These are the activations of a small neural network, seen along a few directions. Each row is one input.
Each table varies a few parts of the input and shows all the possible inputs, shuffled.
Descriptions start from the smaller parts, as in this example, which fits no table here: line(4) and (point or line(9) or (values(2) and ring(5))).
Shared parts are said once, and a part with two or three values counts as separate values.
In the rows, 128 means zero.

Other details of the inputs shift rows strongly along two fixed directions, in all tables alike. That doesn't count.

Table:
row 1: [ 92 153 113 148 132 185 161 115 180 138 160 228]
row 2: [127 130 154 134 143 122 122 152 134 114 101 130]
row 3: [116 126 126 149 133 115 118 100 108 136 143 118]
row 4: [105 116 151 107 135 127 129 135 140 122 108 122]
row 5: [142 124 138 103 127 135 131 160 145 123 106 127]
row 6: [107 116 147 105 131 129 131 137 139 120 106 123]
row 7: [115 124 140 127 131 115 125 141 133 100 107 125]
row 8: [154 138 111 148 123 115 126 121 110 136 152 117]
row 9: [145 133 139 130 133 120 125 165 137 107 109 130]
row 10: [135 128 128 128 133 134 128 107 115 160 143 113]
row 11: [130 121 136 101 125 131 131 154 142 117 111 124]
row 12: [163 136 106 146 118 119 122 118 105 138 143 116]
row 13: [136 126 143 105 130 130 134 162 147 121 115 124]
row 14: [121 125 121 123 123 128 132 101 116 147 147 115]
row 15: [153 127 107 120 117 137 129 112 112 153 142 114]
row 16: [148 124 106 118 115 134 127 109 111 151 141 112]
row 17: [124 128 118 146 124 115 124  99 105 134 141 118]
row 18: [140 126 142 104 131 133 132 163 147 123 111 125]
row 19: [127 132 117 147 124 115 126 103 107 132 146 119]
row 20: [109 118 143 104 130 129 132 138 142 116 109 123]
row 21: [121 128 123 148 128 115 123  98 107 135 142 119]
row 22: [ 92 155 107 170 130 179 150 112 168 119 148 234]
row 23: [101 113 153 108 139 127 123 136 140 123 109 120]
row 24: [130 119 136 101 124 135 129 150 140 118 107 124]
row 25: [153 131 102 144 116 121 120 111 101 135 139 116]
row 26: [116 128 127 151 135 111 118 105 113 136 149 118]
row 27: [136 131 137 127 129 117 126 161 137 101 112 129]
row 28: [144 128 133 126 128 125 122 158 132 105  99 130]
row 29: [110 121 129 128 134 125 124 103 122 151 150 114]
row 30: [148 133 106 143 117 116 123 114 105 131 147 116]
Each input here is: values(2) and (point or line(6) or ring(8)).
Changing only the values(2) part turns row 27 into row 1. The same change can be made to row 3. Which row results?
> row 23
Which other rows does row 13 become when the ring(8) part takes its other values? List them by row number.
> row 1, row 5, row 11, row 15, row 16, row 18, row 24
Which other rows does row 6 become when the line(6) part takes its other values? List them by row number.
> row 4, row 14, row 20, row 23, row 29
Which other rows does row 24 become when the values(2) part takes its other values? List them by row number.
> row 22

Table:
row 31: [139 122 102 130 112 114 123  86  90 151 159  91]
row 32: [131 140 130 145 134 134 130 147 143 113 124 154]
row 33: [112 131 122 127 121 138 138 132 145 108 122 157]
row 34: [134 138 130 146 134 136 128 145 139 116 117 156]
row 35: [148 129 115 144 124 104 119  98  91 154 163  89]
row 36: [166  96 163  67 120  76 101 207 112  70  47  36]
row 37: [104 131 150 139 146 135 130 130 143 129 122 148]
row 38: [100 129 146 137 144 130 129 130 146 125 128 147]
row 39: [ 95 124 139 123 135 145 134 119 144 125 115 151]
row 40: [121 138 133 143 134 129 133 142 144 113 127 154]
row 41: [129 138 138 122 139 156 142 147 161 145 136 160]
row 42: [159 126  97 112 111 138 133  94 105 176 166 100]
row 43: [125 132 119 131 121 146 132 135 140 111 111 162]
row 44: [128 116 108 126 117 112 120  79  90 155 155  86]
What is each input in this table made of?
> values(2) and (point or line(6))
Changing only the values(2) part turns row 41 into row 42. The same change can be made to row 35. Which row results?
> row 31
Which other rows does row 33 become when the line(6) part takes its other values? List them by row number.
> row 31, row 36, row 39, row 43, row 44
